A small network was shown many inputs. Here are its activations along a few directions, one row for each input.
In each table, some parts of the input vary, and every possible input appears once, in random order.
Descriptions start from the smaller parts, as in this example, which fits no table here: one of 8 places around a ring, together with either a single point or (one of 2 separate values, together with one of 4 places along a line) or one of 11 places along a line.
Shared parts are said once, and a part with two or three values counts as separate values.

Table:
row 1: [-2.533,-0.011,-3.134,0.808,-0.522,2.923,-5.064,-0.873,-3.358,0.268,0.390,0.622,2.506]
row 2: [-3.067,-0.984,-2.098,-0.373,-1.466,1.817,-3.957,-1.108,3.037,1.216,-1.082,0.430,0.467]
row 3: [-1.638,-1.263,-2.507,0.216,-0.634,2.439,-4.167,-1.801,-2.895,-0.505,1.315,1.074,1.308]
row 4: [1.124,-1.178,-2.615,2.490,3.576,1.095,1.474,2.429,-2.938,1.273,0.541,-0.534,1.153]
row 5: [-0.075,3.257,3.291,1.190,-1.350,1.859,-2.361,1.247,1.575,2.641,-3.844,-2.640,2.410]
row 6: [1.135,3.202,2.538,2.203,-0.538,2.497,-2.447,0.687,-4.175,0.876,-1.074,-2.182,3.127]
row 7: [-4.827,2.328,-3.087,-8.389,-0.805,-2.828,-0.643,-1.188,-0.101,-0.905,2.124,-1.984,2.721]
row 8: [1.559,-1.395,-2.153,1.954,3.387,0.265,2.485,1.849,-2.768,-0.133,0.717,0.365,-0.182]
row 9: [-1.146,-1.392,-1.831,-0.419,-0.877,1.514,-3.055,-1.818,-2.638,-1.890,1.751,2.344,0.129]
row 10: [3.067,1.405,4.251,0.981,-1.497,-0.165,0.807,-1.101,-2.836,-1.777,1.599,0.435,-0.775]
row 11: [2.483,-2.881,-1.128,1.656,2.701,-2.210,4.639,0.054,-1.879,-1.917,2.441,1.874,-2.687]
row 12: [-1.076,5.447,2.738,-6.894,-0.923,-3.392,1.869,0.627,-0.898,-0.296,0.800,-4.875,3.150]
row 13: [2.320,2.036,3.580,1.411,-1.032,1.118,-0.217,-0.136,-3.226,-1.250,0.676,-0.592,0.638]
row 14: [-2.257,2.104,-3.275,-5.906,3.377,-4.115,4.876,2.690,-0.388,0.910,1.195,-4.112,2.130]
row 15: [-1.303,-2.817,-0.270,-1.823,-2.541,-1.688,-0.828,-2.944,3.937,-2.026,0.693,3.385,-3.118]
row 16: [2.127,1.870,3.420,1.358,-0.730,1.959,-1.500,-0.044,-3.755,0.098,-0.253,-1.449,2.086]
row 17: [-1.079,0.096,-3.077,2.411,2.871,1.094,0.564,3.256,2.315,3.756,-3.247,-2.074,1.291]
row 18: [1.106,-2.619,-0.750,0.973,1.704,-2.890,4.925,0.858,3.975,-0.205,0.060,1.216,-3.658]
row 19: [-2.565,-1.109,-1.435,-1.041,-1.746,0.858,-2.844,-1.093,3.256,-0.186,-0.654,1.700,-0.743]
row 20: [-0.200,-1.071,-2.171,1.716,2.693,0.513,1.602,2.855,2.822,3.000,-2.132,-1.272,0.249]
row 21: [1.226,1.941,4.323,0.186,-1.883,0.479,-0.234,0.126,2.325,0.471,-2.429,-1.160,-0.127]
row 22: [3.465,0.489,4.774,0.868,-1.930,-1.416,2.016,-1.675,-2.346,-3.054,2.344,1.225,-1.662]
row 23: [-3.698,-0.125,-2.428,-0.376,-1.299,2.302,-5.109,-0.667,2.236,1.949,-2.721,0.062,1.796]
row 24: [2.036,-1.812,-1.700,1.934,3.022,-0.997,3.598,0.989,-2.199,-0.627,2.033,1.212,-1.774]
row 25: [-0.511,-1.953,-1.418,-0.600,-1.248,0.296,-2.074,-3.005,-2.195,-2.422,2.778,3.101,-1.455]
row 26: [0.928,-1.929,-1.005,0.693,2.086,-1.653,3.599,1.324,3.313,1.053,-1.072,0.607,-2.560]
row 27: [0.737,2.166,3.904,0.753,-1.575,1.339,-1.286,0.678,2.180,1.882,-2.626,-2.076,1.235]
row 28: [0.244,-1.290,-1.719,1.145,2.474,-0.344,2.617,2.294,2.962,1.576,-1.962,-0.386,-1.112]
row 29: [1.891,1.477,4.968,-0.091,-2.406,-0.860,0.916,-0.473,2.848,-0.039,-1.207,-0.040,-1.543]
row 30: [0.349,-0.076,-3.269,2.922,3.709,1.603,0.440,3.051,-3.539,2.015,-0.673,-1.083,2.325]
row 31: [-0.210,-2.716,-0.915,-0.566,-1.634,-0.998,-0.803,-3.241,-1.576,-3.682,3.845,3.976,-2.373]
row 32: [2.213,0.634,5.218,0.030,-2.842,-2.066,2.137,-1.239,3.382,-1.328,-0.371,0.484,-2.594]
row 33: [-1.825,-1.829,-1.021,-1.416,-2.120,-0.347,-1.974,-2.606,3.548,-0.740,0.046,2.347,-2.356]
Question: Changing only one part turns row 2 into row 20. The same change can be made to row 19. Which row results?
Answer: row 28
Question: What is each input in this table made of?
Answer: one of 3 separate values, together with either a single point or (one of 2 separate values, together with one of 5 places along a line)
Question: Change only the choice among 2 separate values in row 20. List by row number the other rows that result.
Answer: row 4
Question: Change only the choice among 3 separate values in row 32. List by row number the other rows that result.
Answer: row 15, row 18

Table:
row 34: [-0.760,5.018,1.705,0.283,0.410,2.393,-2.201,2.344,-0.978,4.154,-3.830,-6.429,5.575]
row 35: [4.659,-1.365,4.640,0.784,-0.404,-3.494,5.887,-1.267,0.390,-3.878,2.439,2.225,-5.144]
row 36: [4.475,-1.455,1.466,2.721,3.176,-3.210,8.041,2.150,0.668,-1.055,1.101,0.180,-3.820]
row 37: [1.267,3.364,7.971,-1.264,-6.023,0.874,-3.647,-2.384,-0.273,-1.919,-0.380,0.323,1.010]
row 38: [3.263,-0.099,-0.755,2.234,5.618,-1.191,7.084,4.756,0.077,2.128,-1.034,-2.870,-0.613]
row 39: [-3.558,-0.743,-7.652,0.310,4.607,1.034,-0.834,3.304,-0.546,4.333,-2.530,-2.016,3.427]
row 40: [-0.420,-2.947,0.590,-1.421,-4.146,-0.568,-2.746,-5.114,-0.203,-4.326,4.067,5.605,-3.317]
row 41: [-1.031,-3.982,-7.328,0.827,5.958,-0.678,3.639,3.237,0.935,2.026,0.241,0.548,-0.886]
row 42: [0.390,-4.931,-2.040,-0.501,-0.067,-2.560,2.603,-2.930,1.073,-4.515,4.118,5.394,-5.518]
row 43: [-5.373,1.648,-5.070,-1.551,0.810,3.276,-5.381,1.272,0.069,3.152,-1.976,-3.469,4.854]
row 44: [-0.565,5.769,5.367,-1.214,-3.713,2.665,-4.667,-0.385,-0.359,1.229,-2.658,-3.552,3.579]
row 45: [3.912,0.347,7.423,-0.248,-4.528,-1.850,0.510,-3.398,-0.668,-3.178,2.048,2.735,-2.683]
row 46: [0.748,3.121,-1.041,1.723,4.317,0.529,2.650,4.782,-1.351,4.460,-3.797,-5.393,3.797]
row 47: [-2.646,-0.401,1.227,-2.021,-5.910,1.847,-7.284,-4.491,-0.106,-2.310,1.044,3.527,0.631]
row 48: [-4.755,1.989,-1.343,-2.667,-3.645,3.293,-8.083,-1.965,0.415,1.005,-1.408,-0.271,3.233]
row 49: [0.393,-5.332,-5.161,2.005,3.540,-2.360,4.431,0.089,0.854,-1.305,2.553,3.463,-4.127]
Question: Changing only one part turns row 36 into row 49. The same change can be made to row 44. Which row results?
Answer: row 48
Question: What is each input in this table made of?
Answer: one of 2 separate values, together with one of 8 places around a ring
Question: Change only the choice among 2 separate values in row 37. List by row number the other rows that result.
Answer: row 47

Table:
row 50: [3.620,-2.361,2.192,1.260,0.801,-3.118,5.526,-0.220,1.006,-2.185,1.485,2.115,-4.040]
row 51: [-3.182,1.582,-0.722,-1.226,-2.431,3.300,-6.481,-1.223,-0.243,1.486,-0.910,-0.931,3.122]
row 52: [1.107,0.487,2.869,-0.245,-1.388,-0.791,0.768,-0.575,-0.256,-1.546,0.154,-0.350,0.238]
row 53: [2.701,-0.657,2.491,1.146,-0.073,-1.194,2.816,0.171,-0.231,-1.924,0.797,1.805,-2.260]
row 54: [-1.739,1.764,-6.471,1.658,7.621,0.398,3.710,6.917,0.046,6.201,-4.150,-6.598,4.352]
row 55: [-0.198,-2.675,-2.097,0.637,0.594,-1.568,1.766,-0.594,0.187,-2.293,1.576,2.586,-2.086]
row 56: [-1.105,-0.953,-1.633,-1.055,-0.224,0.113,-0.970,-0.887,-0.027,-0.389,1.601,0.974,-0.417]
row 57: [1.268,-4.235,-2.351,0.671,1.840,-2.460,3.885,-0.885,1.073,-1.568,2.740,3.101,-4.294]
row 58: [0.604,2.520,3.224,-0.683,-2.018,1.331,-2.455,-0.811,-0.914,0.656,-0.979,-0.868,1.139]
row 59: [-0.783,4.073,3.867,-1.025,-3.383,3.122,-5.098,-0.389,-0.172,1.195,-2.180,-1.828,2.906]
row 60: [-2.294,0.454,-1.368,-1.137,-1.339,0.866,-3.467,-1.502,-0.469,0.367,-0.134,-0.005,1.340]
Question: What is each input in this table made of?
Answer: either a single point or (one of 2 separate values, together with one of 5 places along a line)
Question: Change only the place on the line of 5 in row 59. List by row number the other rows that result.
Answer: row 50, row 52, row 53, row 58
Question: Change only the choice among 2 separate values in row 60. List by row number the other rows that result.
Answer: row 58
